A small network was shown many inputs. Here are its activations along a few directions, one row for each input.
Each table varies a few parts of the input and shows all the possible inputs, shuffled.
A made-up example of a description, with smaller parts first: one of 6 places along a line, together with either a single point or one of 11 places around a ring or (one of 3 separate values, together with one of 8 places around a ring).
Shared parts are said once, and a part with two or three values counts as separate values.
In the rows, 128 means zero.

Rows:
r1: [240 124 122 167 144 165 121 138 149  20  96 119 154 103  66]
r2: [137 147 223  93 170 157  68 158 113 184 165 166 199 122 105]
r3: [106  91 165 154 194 167  54  97 106 193 167 129 147 115 167]
r4: [166 137  95 122  81  61 181 138 158  82 103 121 109 146 125]
r5: [126  79  92 154 122  39 150 124 164 122 128 141 121 172 142]
r6: [ 97 162  95 110  91 160 185 118 120  85  94  86  99 121 125]
r7: [ 82 100 166 143 162 146  64 127 143 237 180 153 127 136 159]
r8: [102 132  59 135  85  87 152 115 168 135 107 129  61 175 130]
r9: [105 168 201 116 161 188  61 121 133 210 165 148 175 113 107]
r10: [ 96 102  65 171 117  68 143  91 185 147 127 123  98 163 143]
r11: [124 175  80 118  84 111 186 103 165  95  86 128  76 116 121]
r12: [ 81 160 100  98  84 164 158 125  75 105 113  82 118  88 134]
r13: [127 144 121  94  98 129 190 154  98  58  94 103 121 129 124]
r14: [137  69 188 132 202 135  61 132  86 169 169 145 169 124 163]
r15: [132 113 196 119 188 168  86 146  59 159 171 146 187 111 137]
r16: [111 142 126  81  92 132 164 161  54  78 113  98 140  95 132]
r17: [101 133 173 141 179 199  78 110  79 185 170 130 164 101 140]
r18: [113  76 189 122 170 115  72 162 123 213 181 171 150 146 156]
r19: [211 142  98 188 137 195 116 104 169  50  92 102 131  96  68]
r20: [132 110  87 118  90  58 159 149 147 110 108 147  84 184 129]
r21: [154 155 107 101  89  81 192 139 144  69  86 146 100 124 121]
r22: [136 158  68 138  76  90 176 104 179 108 102 103  86 138 124]
What do these inputs look like to the network?
Answer: one of 2 separate values, together with either a single point or one of 4 places along a line or one of 6 places along a line
List by row number the other rows that have the choice among 2 separate values in common with r10.
Answer: r3, r6, r7, r8, r9, r11, r12, r17, r19, r22
Start at r18 and move only the place on the line of 4, one step at a time. The first step leads to r14. Which rows follow, in order?
Answer: r15, r2

Rows:
r23: [128 131 185  89 156 156 105 177  49 108 145 124 180 101 139]
r24: [ 95 154 168 105 134 186 107 106 100 202 148 132 144  76 135]
r25: [157 123  70 158 111 114 144 106 106  81 102 117  90 112 137]
r26: [125 135 156 176 181 166  70  97 160 166 158 137 128 124 112]
r27: [114 146 186  96 142 174 123 161  62 152 166 124 161  80 143]
r28: [ 79 105 113 115 107  92 108 130 118 206 159  99  96 207 171]
r29: [127 161 119 112  98 128 160 150 159 105  89 114 118 138  91]
r30: [138 111  73 155  96 155 133 136 125  88  95 108  71 116 125]
r31: [189 166 119 103 102  94 154 129 149  89 110 152 111 133 110]
r32: [ 77  93 107 130 112  63 106 160 135 188 163 183 134 171 113]
r33: [172 108 144 185 183 163  85 122 166 163 158 140 163 136 118]
r34: [126 156 111 139  99 105 183 101 125  82 111 115 139 130 127]
r35: [ 85 162 144 127 157 182  68  79 127 181 137 137 140 113 135]
r36: [105 146 114 136  84 146 172 130 144  88 105 107 120 135 114]
r37: [149 170 115 115 113  85 172 120 138  99  96 122 139 133 104]
r38: [ 81  84 137 110 164  80 162 127 128 161 127 180  80 174 187]
r39: [126 132  74 131 125 110 169  94 124  82 117  91 129 111 131]
r40: [169 156 122  99  87 137 142 160 170  97 103 144  89 137  97]
r41: [182  80 169 149 175 151  87 135 121 120 139 139 175 135 109]
r42: [164  88 181 116 164 147  88 153  79  96 131 131 177 121 115]
r43: [105 121  79 128 109 151 158 123 143  88 111  82 110 116 119]
r44: [123  87 131 142 118  30 119 118 189 175 148 138 124 119 183]
What do these inputs look like to the network?
Answer: either one of 4 separate values or one of 8 places around a ring or (one of 2 separate values, together with one of 5 places along a line)
Which of the alternatives is r37?
Answer: one of 2 separate values, together with one of 5 places along a line

Rows:
r45: [ 84 110  84 133 104  84 158 111 135 138 125 111  97 144 161]
r46: [147 114  99 129 105  91 144 147 162 108 108 145  93 167 115]
r47: [120  95 188 138 183 130  51 131 128 218 183 164 165 133 147]
r48: [110 141 139 123 134 195 107 129  94 131 130 111 129 109 120]
r49: [114 175 109 110  91 119 163 115 146 123 111 116 116 119 119]
r50: [170 123 139 141 140 140 122 138 124  85 124 115 166 118 101]
r51: [137 139 137 113 120 143 140 144  88  91 124 108 163 110 111]
r52: [ 81 110 194 110 175 138  77 136  98 220 180 157 162 136 158]
r53: [136 145 136 104 127 136 153 129  95  97 115 125 127  96 139]
r54: [115 128 103 104  83  96 163 158 133 113 110 131  90 157 129]
r55: [120  99  80 162 123  78 139 101 159 133 126 125 100 155 148]
r56: [146 124 137 152 151 192  92 125 128 128 133 120 133 113 109]
r57: [169 128 138 133 145 133 137 120 127  92 113 134 131 106 129]
r58: [143 160 109 140 110 115 146 107 177 116 111 132 119 127 106]
What do these inputs look like to the network?
Answer: one of 2 separate values, together with either a single point or one of 6 places along a line
The inputs of r57 and r53 match in every part but the choice among 2 separate values. If r56 is changed in the same way as r57 into r53, which row does it become?
Answer: r48
Change only the choice among 2 separate values in r58. List by row number the other rows that result.
Answer: r49

Rows:
r59: [ 75 165 108 134 104 138 126  97 129 166 142  90 147 102 121]
r60: [183 132 171 151 166 174  70 131 177 171 146 162 123 123 119]
r61: [ 73 166  80 127  79 139 157 116 141 134 109 101  99 161  99]
r62: [132 116  92 154 110 112 140 118 215 130 113 113 107 189 105]
r63: [101 134 100  81  67  63 206 144 107 110 105 106  69 144 187]
r64: [ 74 140 142 115 119 179  80 145 118 199 160 116 122 120 121]
r65: [122 176 157 110 141 201  77 125 109 169 139 149 119  90 115]
r66: [ 55 135 100 134 132 109 136  78  99 176 138 112 117 101 176]
r67: [135 121 175  83 165 173 111 155  12  98 138 121 198 102 120]
r68: [198  96  91 137 113  92 175 168 137  19  88 113 118 117 106]
r69: [128 121 103 173 130 102 102  96 178 164 150 117 155 131 117]
r70: [127 195 141 124 126 170 137  82 144 134 126 113 140  71 120]
r71: [143  89  78 117  97  16 166 134 140  99 121 141  75 166 168]
r72: [178 155 138 167 154 131 112  83 191 134 129 138 145 101 114]
r73: [108  88  93 171 155  76 116  76 148 173 151 140 127 130 170]
r74: [138  95 203 119 152 100 106 174 154 170 175 146 182 169 125]
r75: [110 155  74 148 111 180 158 115  87  50  95 103 113 116  94]
r76: [153 180 120  76  60 114 201 149 135  73  80 133 101 102 112]
r77: [153 138  90 100  79 137 208 168  84  23  89  96 117  92 117]
r78: [170 152 110 155 132 131 138 104 209 100  91 151 101 153  91]
r79: [179  84 139 176 171 183  50 131  96 121 138 128 144 116 119]
r80: [185  81 178 136 189 131  90 156  58 100 143 142 198 131 109]
r81: [126 121 142 127 147 222  70 128  50 117 137 103 138  83 124]
r82: [157 112  86 120  67  42 155 158 171  93 107 125 111 164 113]
r83: [ 78 145 183  75 128 127 114 172  84 172 162 135 183 140 125]
r84: [ 58 140  71 126 110 111 168  95 108 144 113 118  65 162 154]
r85: [111  55 149 153 164 129  86 128 157 207 165 156 101 147 179]
r86: [ 56 102 154 110 146 160 104 131 110 208 151 127  92 116 184]
r87: [180 134 199 119 177 111  95 150 120 146 150 190 178 137 102]
r88: [136  92 156 154 142 155  73 149 187 200 170 130 128 152 127]
r89: [128 177 195  67 154 150 115 150  74 145 142 168 178 108 114]
r90: [111 198  97 126  99 160 156 100 137 102  90 141  96 124  87]
r91: [193 141 103 119  94  62 156 143 166  66  83 164 103 124  93]
r92: [116  87  82 151 138  86 154  96 183 139 120 131  75 190 158]
r93: [ 58 109 198  72 155 109 134 158  78 178 152 147 153 135 189]
r94: [128 146 125 144 135 191 132  90  89  82 126  71 158  64 128]
r95: [179 109 122 188 163 150 107  93 136  83 126  94 164  95 122]
r96: [110  61 199 118 173  74 116 154 126 174 169 172 156 163 178]
r97: [110 161  88  87  34  82 186 162 117 101 100 105 107 142 123]
r98: [167 111  88 179 144 149 139 120 159  49  92 111 118 145  98]
The inputs of r80 and r74 match in every part but one. If r95 is changed in the same way as r80 into r74, which row does it become?
Answer: r69
The inputs of r83 and r67 match in every part but one. If r82 is changed in the same way as r83 into r67, which row does it become?
Answer: r68
What do these inputs look like to the network?
Answer: one of 2 separate values, together with one of 4 places along a line, together with one of 5 places along a line
Change only the place on the line of 5 in r61. List by row number the other rows that result.
Answer: r59, r64, r83, r97
Change only the place on the line of 4 in r92. List by row number the other rows that result.
Answer: r62, r78, r98
Start at r77 and move only the place on the line of 5, one step at a time. The first step leads to r75. Which rows follow, in order?
Answer: r94, r81, r67

Rows:
r99: [194 123 201 114 175 141  98 154  97 106 142 154 191 105 111]
r100: [168 112  77 181 127 116 143  98 161  73 108 103 122 126 114]
r101: [123 152 203 130 192 209  68 110 100 177 163 137 186  81 124]
r102: [133 111 143 111 118  44 133 157 170 163 140 176 126 174 130]
r103: [129  67 129 131 142  59 126 147 131 144 142 157 118 164 163]
r104: [ 72 183 100  72  56  86 197 137 127 130 104 127  89 142 135]
r105: [ 67  94 127 145 152 121  89 100 129 217 165 136 107 141 179]
r106: [188 133  89 172 120 170 119 125 172  67  95 113 107 128  74]
r107: [147  76 149 131 155  86 114 151 104 122 147 141 161 144 145]
r108: [170  96 161 124 148 140  95 177 113 116 135 150 147 150 106]
r109: [214 159 124 163 142 173 125 102 158  57 100 119 151  81  79]
r110: [ 69 137  84  90  82 100 190 128  88 112 107 106  81 131 165]
r111: [151 103  60 179 118  88 153  93 187  96 103 118  80 150 135]
r112: [ 81 103 149 146 167 150  80 104 104 194 169 121 152 120 159]
r113: [153 147  74 155  93  73 159 100 226 114  97 137  89 162 104]
r114: [132 192 160  77 108 184 168 140  67  74 106  97 159  63 114]
r115: [ 71 141 140 125 127 106  97 112 167 237 165 153 116 152 149]
r116: [108 165 120  84  84 182 160 160  80  82 103  95 113 111 109]
r117: [103 122 162 138 162 207  63 131 114 188 159 132 140 127 118]
r118: [ 86 145 106  91  93 128 181 134  66  91 111  87 125 107 146]
What do these inputs look like to the network?
Answer: one of 4 separate values, together with one of 5 places along a line
The inputs of r108 and r117 match in every part but the choice among 4 separate values. If r103 is changed in the same way as r108 into r117, which row does it become?
Answer: r105
Change only the place on the line of 5 in r109. List by row number the other rows that result.
Answer: r100, r106, r111, r113
Change only the choice among 4 separate values in r118. List by row number the other rows that result.
Answer: r100, r107, r112
